These are the activations of a small neural network, seen along a few directions. Each row is one input.
In each table, some parts of the input vary, and every possible input appears once, in random order.
A made-up example of a description, with smaller parts first: line(4) and (point or ring(11) or (values(3) and ring(5))).
Shared parts are said once, and a part with two or three values counts as separate values.
In the rows, zero is written as 128.

Other details of the inputs vary at random and push rows far along two fixed directions, the same in every table; ignore that.

A family of inputs:
x1: [144 125 116 141 124 116 118 139 118 138 117 128]
x2: [135 130 125 133 130 119 132 142 108 120 109 127]
x3: [117 126 146 104 132 143 124  83 123 120 182  92]
x4: [146 126 121 145 116 118 131 145 125 125 121 131]
x5: [118 132 144  93 151 140 141  93 146 125 187  98]
x6: [122 128 137  90 147 142 137  84 147 130 182  94]
x7: [136 126 130 147 126 114 136 146 117 125 116 128]
x8: [135 136 110 117 131 114 133 142 130 137 106 124]
x9: [133 138 110 121 131 122 130 145 135 136 105 117]
x10: [133 131 125 137 130 126 128 145 113 118 108 120]
x11: [137 126 112 140 119 112 131 144 118 120 120 130]
x12: [147 134 129 137 123 121 121 136 117 133 108 126]
x13: [129 142 117 124 136 120 133 153 134 131 111 120]
x14: [141 127 110 135 125 114 117 139 116 128 117 129]
x15: [127 125 147  86 136 138 137  86 147 138 184  97]
x16: [140 125 118 147 118 115 133 144 119 130 121 128]
x17: [141 129 112 147 127 121 130 142 126 119 119 129]
x18: [135 139 123 127 135 115 138 150 131 143 113 126]
x19: [145 129 134 137 127 124 130 143 116 125 109 128]
x20: [139 128 131 139 129 122 133 142 110 130 109 125]
x21: [139 132 126 140 138 128 129 140 116 119 107 125]
x22: [132 140 117 120 136 112 137 151 129 132 112 127]
x23: [146 129 117 148 123 121 131 143 128 121 121 131]
x24: [147 137 124 140 129 126 121 134 119 129 108 126]
x25: [134 116 147 105 129 138 121  84 132 128 193 102]
x26: [123 133 149  92 147 140 142  93 148 128 190 101]
x27: [123 130 154  90 141 136 141  95 146 133 190 101]
x28: [ 41 108 148 140  97 183 105 119 153 139  75 245]
x29: [131 129 124 144 128 118 131 149 120 113 115 123]
x30: [133 127 124 140 127 111 135 146 116 115 116 129]
x31: [137 129 125 147 135 119 133 144 124 113 114 128]
x32: [139 134 116 123 131 117 134 142 131 148 107 122]
x33: [ 39 103 151 145  88 170 109 125 159 137  81 247]
x34: [139 129 110 139 125 121 113 142 121 126 116 123]
x35: [127 128 143  89 143 142 138  84 149 133 185  97]
x36: [140 132 125 139 124 119 123 135 111 138 109 123]
x37: [ 21  94 155 110 101 197  94  61 169 140 153 223]
x38: [151 129 115 142 128 123 116 138 126 129 117 131]
x39: [124 119 156 114 137 138 140  90 134 110 191 104]
x40: [141 136 120 140 133 126 120 133 118 126 106 123]
x41: [134 128 112 144 120 119 127 147 123 118 120 124]
x42: [137 134 119 133 125 116 122 136 109 127 108 125]
Each input here is: ring(6) and (values(2) or ring(5)).
- Changing only the ring(6) part turns x36 into x3. The same change can be made to x32. Which row results? => x9
- Changing only the ring(6) part turns x24 into x12. The same change can be made to x28. Which row results? => x19
- Which other rows does x27 become when the values(2) part takes its other values? List them by row number. => x15
- Which other rows does x32 become when the values(2) part takes its other values? List them by row number. => x18
